Each row below holds a small network's activations on one input, seen along a few directions.
In each table, some parts of the input vary, and every possible input appears once, in random order.
Descriptions start from the smaller parts, as in this example, which fits no table here: values(3) and (point or line(9) or (line(4) and ring(5))).
Shared parts are said once, and a part with two or three values counts as separate values.

Other details of the inputs vary at random and push rows far along two fixed directions, the same in every table; ignore that.
To show where, the next rows are all for the same input, with only those details redrawn:
[-14  25  13 -22  22  51 -10 -52  -9 -34  -2  17]
[  9  13 -31   4 -33 -14  17  18  23  -5  44  13]
[  9  13 -30   4 -32 -13  17  18  23  -5  43  13]
[-33 -46  12  -6  -5 -74   7  58 -19  80 -82 -16]
[-14  25  14 -22  23  51 -10 -52  -9 -35  -2  17]
[-28  11  30 -27  36  41 -15 -49 -24 -15 -40  10]
[-26 -11  17 -16  14  -7  -3  -2 -18  22 -48   0]
[  5  12 -25   1 -26 -10  14  13  18  -4  34  12]

Table:
row 1: [ 18  16 -23  65  -3  12  15  33  37   9  51 -22]
row 2: [ -2  28 -17   1 -39 -18   1  18  31  -4  31   7]
row 3: [ 19   4 -27  64   5  10  13  22  31   3  52 -22]
row 4: [  3   3  14 -19  33  39  -4 -58  -8 -29   3  19]
row 5: [ 27  19 -31   3 -30  -3  24  20  13 -21  57  -1]
row 6: [ 13  27 -14   6 -47 -14  -4  23  23 -10  31   1]
row 7: [ 19 -16 -28  64   9   5  12  19  28  -1  57 -20]
row 8: [-32 -47  11  -5  -6 -75   8  59 -18  81 -82 -17]
row 9: [ 30  -8 -28   9 -35 -17   6  30   7  -5  44   4]
row 10: [-25  -4  29 -25  42  39 -16 -50 -27 -17 -33  15]
row 11: [-18  20  36 -30  34  51  -7 -36 -34 -20 -43  -9]
row 12: [ 26   8 -24   3 -18 -15   5  -6  33 -23  56  18]
row 13: [-20 -44  16   2 -22 -90  -9  71 -17  78 -83 -26]
row 14: [ 11 -32  22 -11  19  -6  -8  -9 -30  16 -45  -7]
row 15: [ 19  -5 -19   0 -13  -9  19  17  -1 -12  39  -1]
row 16: [  0  13  18 -13  14  32 -28 -41 -11 -40   1  13]
row 17: [  5  20 -23   2 -33 -21   0  14  30  -9  39  10]
row 18: [-28   2  34 -26  40  30 -32 -51 -19 -21 -35  14]
row 19: [ 22  18 -16   1 -39   2   3  25   9  -5  26  -1]
row 20: [ 34 -25 -28  61  12  -3  22  10  32   3  50 -25]
row 21: [ -3 -59  20  -8  16 -61  17  37 -34  63 -69 -27]
row 22: [  1  -6  35 -19  35  23 -26 -51 -22 -22 -37   5]
row 23: [ -6 -11  25 -16  11   6 -17   0 -33  15 -53 -10]
row 24: [-19  36  17 -23  17  58  -8 -50  -6 -34  -5  15]
- What do these inputs look like to the network? => line(4) and (point or ring(5))
- Changing only the line(4) part turns row 3 into row 20. The same change can be made to row 5. Which row results? => row 21
- Start at row 2 and move only the line(4) part, one step at a time. The first step leads to row 17. Which rows follow, in order? => row 18, row 12
- List by row number the other rows that have the line(4) part in common with row 24. => row 1, row 2, row 6, row 11, row 19
- Which other rows does row 9 become when the line(4) part takes its other values? List them by row number. => row 14, row 19, row 23

Table:
row 25: [-38  -2  26  11  16  -5 -21   4  -4  29 -66 -19]
row 26: [ 13 -33 -31  45 -12 -56  27  56  36  40  35 -18]
row 27: [-33  -2  33   4  15  -1 -24   5 -12  34 -75 -19]
row 28: [ 29  -3 -15 -24 -32 -28  -6   0   7 -17  29  23]
row 29: [-22 -36  40  16  53  -4 -22 -11 -26  30 -67 -23]
row 30: [  7  16   1 -41   9  25  -2 -61   7 -49  29  35]
row 31: [ 18   9  19 -11  46  79  -7 -71 -24 -45   8   9]
row 32: [-21 -34  40 -43  22 -30 -21 -23 -36  21 -76  10]
row 33: [ -7 -45  28  -7  48   1 -10 -14 -38  27 -63  -8]
row 34: [ 12 -49 -38  25 -11 -62  46  52  20  49  21  -8]
row 35: [ 14 -18   2  28  14  -7 -12  12   2  10   1 -13]
row 36: [-10  37  -4 -14 -10  37 -17 -19   5 -31  23  22]
row 37: [ 30  -8 -39  53 -31 -23   4  35  38  -8  69 -13]
row 38: [-12  -3 -37  16 -62 -57   6  70  25  30  22   1]
row 39: [ 19  63 -14  18 -21  58  -2 -26  36 -47  63   9]
row 40: [ 21 -39 -42  27 -20 -62  35  51  20  37  32  -6]
row 41: [ 12  66 -26 -10 -33  54   6 -18  17 -61  79  25]
row 42: [ 44  37 -11  27   6  71  -8 -41  21 -66  83   7]
row 43: [ 32  34  -5  19  16  67  -4 -42   9 -63  68   0]
row 44: [ -2  -5  33 -22  60  63  -5 -63 -45 -27 -36  -4]
row 45: [-38  -2  32   6  24  -8 -16  -1  -6  36 -68 -16]
row 46: [-46  -6  23 -18  10 -14 -15   9 -22  32 -60   2]
row 47: [ 33  -4 -42  -5 -63 -49   6  24  31 -17  63  20]
row 48: [ 15 -29  -5   8   8  -1   5   3 -11   6   2  -5]
row 49: [ -1  60 -29  -7 -21  45   0 -30  29 -58  78  33]
row 50: [-13 -33  49 -47  20 -22 -23 -14 -49  29 -95   0]
row 51: [-20 -33  32  16  52  -8 -18  -7 -20  28 -60 -23]
row 52: [-25  15 -20  -6 -19 -11  15  21  22  11  21  14]
row 53: [  3   4 -29  11 -62 -49  15  76  17  37  17   0]
row 54: [ 18 -31 -28  24 -13 -24  14  22  10  10  27  -5]
row 55: [ 28  -2 -15 -21 -40 -26  -7   4   6 -20  27  20]
row 56: [-16  -3 -37  11 -48 -58  26  67  28  35  27  12]
row 57: [-12 -25  41 -54  15 -21 -11 -10 -47  18 -84  -4]
row 58: [-12 -29  41   3  43   3 -11   5 -40  29 -71 -37]
row 59: [  2   9  33   9  52  74 -36 -62 -19 -45  -8  -4]
row 60: [-29  43  19  -2  37  67  -8 -61  17 -30   1   5]
row 61: [ 21 -17 -22  17   3   0  17  -7   9  -7  43   6]
row 62: [ 20 -44 -22  11 -19 -57  36  62 -10  48  -9 -25]
row 63: [-17  14  -4  18  -3 -19   0  17  22  22 -13  -8]
row 64: [-34   5  21 -26  -1  -3  -1  22 -32  27 -61 -10]
row 65: [  5 -41 -15 -16 -32 -87  19  43   5  38 -12  13]
row 66: [-49 -13  38 -24  13  -7 -28  12 -38  37 -93  -6]
row 67: [ 37   1 -29 -21 -53 -45  19  29  11 -10  44  16]
row 68: [ -9  12   1  16 -10 -12  -9  20  17  21 -15  -9]
row 69: [-17 -16  33 -15  77  62  -2 -79 -34 -27 -33  11]
row 70: [-28  33  42 -10  36  56 -19 -43 -20 -13 -49  -9]
row 71: [ -6   1 -31  35 -35 -55  26  60  43  41  18  -7]
row 72: [ 15 -35 -31  49 -14 -59  23  59  29  36  30 -14]
row 73: [ 19  71 -19  11 -23  64   8 -25  34 -58  75   4]
row 74: [-11 -23  40 -53  14 -20  -8 -10 -49  16 -82  -4]
row 75: [ 15  16  12 -17  38  78   4 -66 -24 -53  16   2]
row 76: [ 33  37  -5  16  13  72  -3 -42   9 -65  69  -4]
row 77: [  2  57 -13 -18 -23  54   4 -16   6 -51  50  16]
row 78: [ 13  -6 -12 -27 -20 -37   2  -6   7  -8  16  21]
row 79: [  2  29  -9  13 -27  -1  13  28  16   9  10 -18]
- What do these inputs look like to the network? => ring(5) and line(11)
- Changing only the line(11) part turns row 46 into row 36. The same change can be made to row 32. Which row results? => row 28
- Which other rows does row 43 become when the line(11) part takes its other values? List them by row number. => row 26, row 29, row 35, row 37, row 42, row 51, row 58, row 59, row 72, row 76
- Start at row 51 and move only the ring(5) part, one step at a time. The first step leads to row 40. Which rows follow, in order? => row 78, row 49, row 63

Table:
row 80: [-20 -13  26   4  45  18 -10 -23 -16  12 -44 -12]
row 81: [-34 -35  12 -12 -15 -74   5  59 -16  75 -75 -14]
row 82: [ 39 -12 -37  31 -30 -23  21  35  23   0  63  -5]
row 83: [  6  27  14   5  34  72  -9 -54  -6 -47  18   0]
row 84: [-11 -51  19  14  18 -47   4  45 -27  64 -71 -31]
row 85: [ 27  17 -45   6 -67 -40  24  55  31   1  63   8]
row 86: [-44   8  54 -42  45  43 -26 -51 -44  -5 -81   5]
row 87: [ -6 -15  22 -32  13  -9 -13 -19 -25   0 -40   6]
row 88: [ 33   4 -46   1 -57 -45  21  29  35  -9  73  21]
row 89: [-15 -62  19  12  26 -57   2  36 -21  66 -73 -23]
row 90: [ 18  29 -47   3 -53 -13  18  18  38 -25  79  23]
row 91: [ 39   0 -33  22 -14   7  13   0  24 -28  75   5]
row 92: [  9  36  11 -31   7  58 -13 -54 -11 -55  17  18]
row 93: [ 17 -19 -29  32 -16 -40  20  39  25  22  32  -7]
row 94: [  5  32  -1  12  23  67  -3 -50  12 -49  45   7]
row 95: [-25 -43  16  18  17 -47   4  46 -18  69 -72 -33]
row 96: [-39  -3  50 -45  49  36 -29 -62 -40  -9 -79  13]
row 97: [-16  67  11 -13   0  70 -26 -47  10 -50  19  18]
row 98: [-11  47  15  18  29  79 -21 -51  12 -46  17  -3]
row 99: [ 26 -13 -31  -4 -54 -58  18  51  13  14  33   3]
- What do these inputs look like to the network? => values(2) and (point or ring(9))
- Changing only the values(2) part turns row 99 into row 82. The same change can be made to row 81. Which row results? => row 94
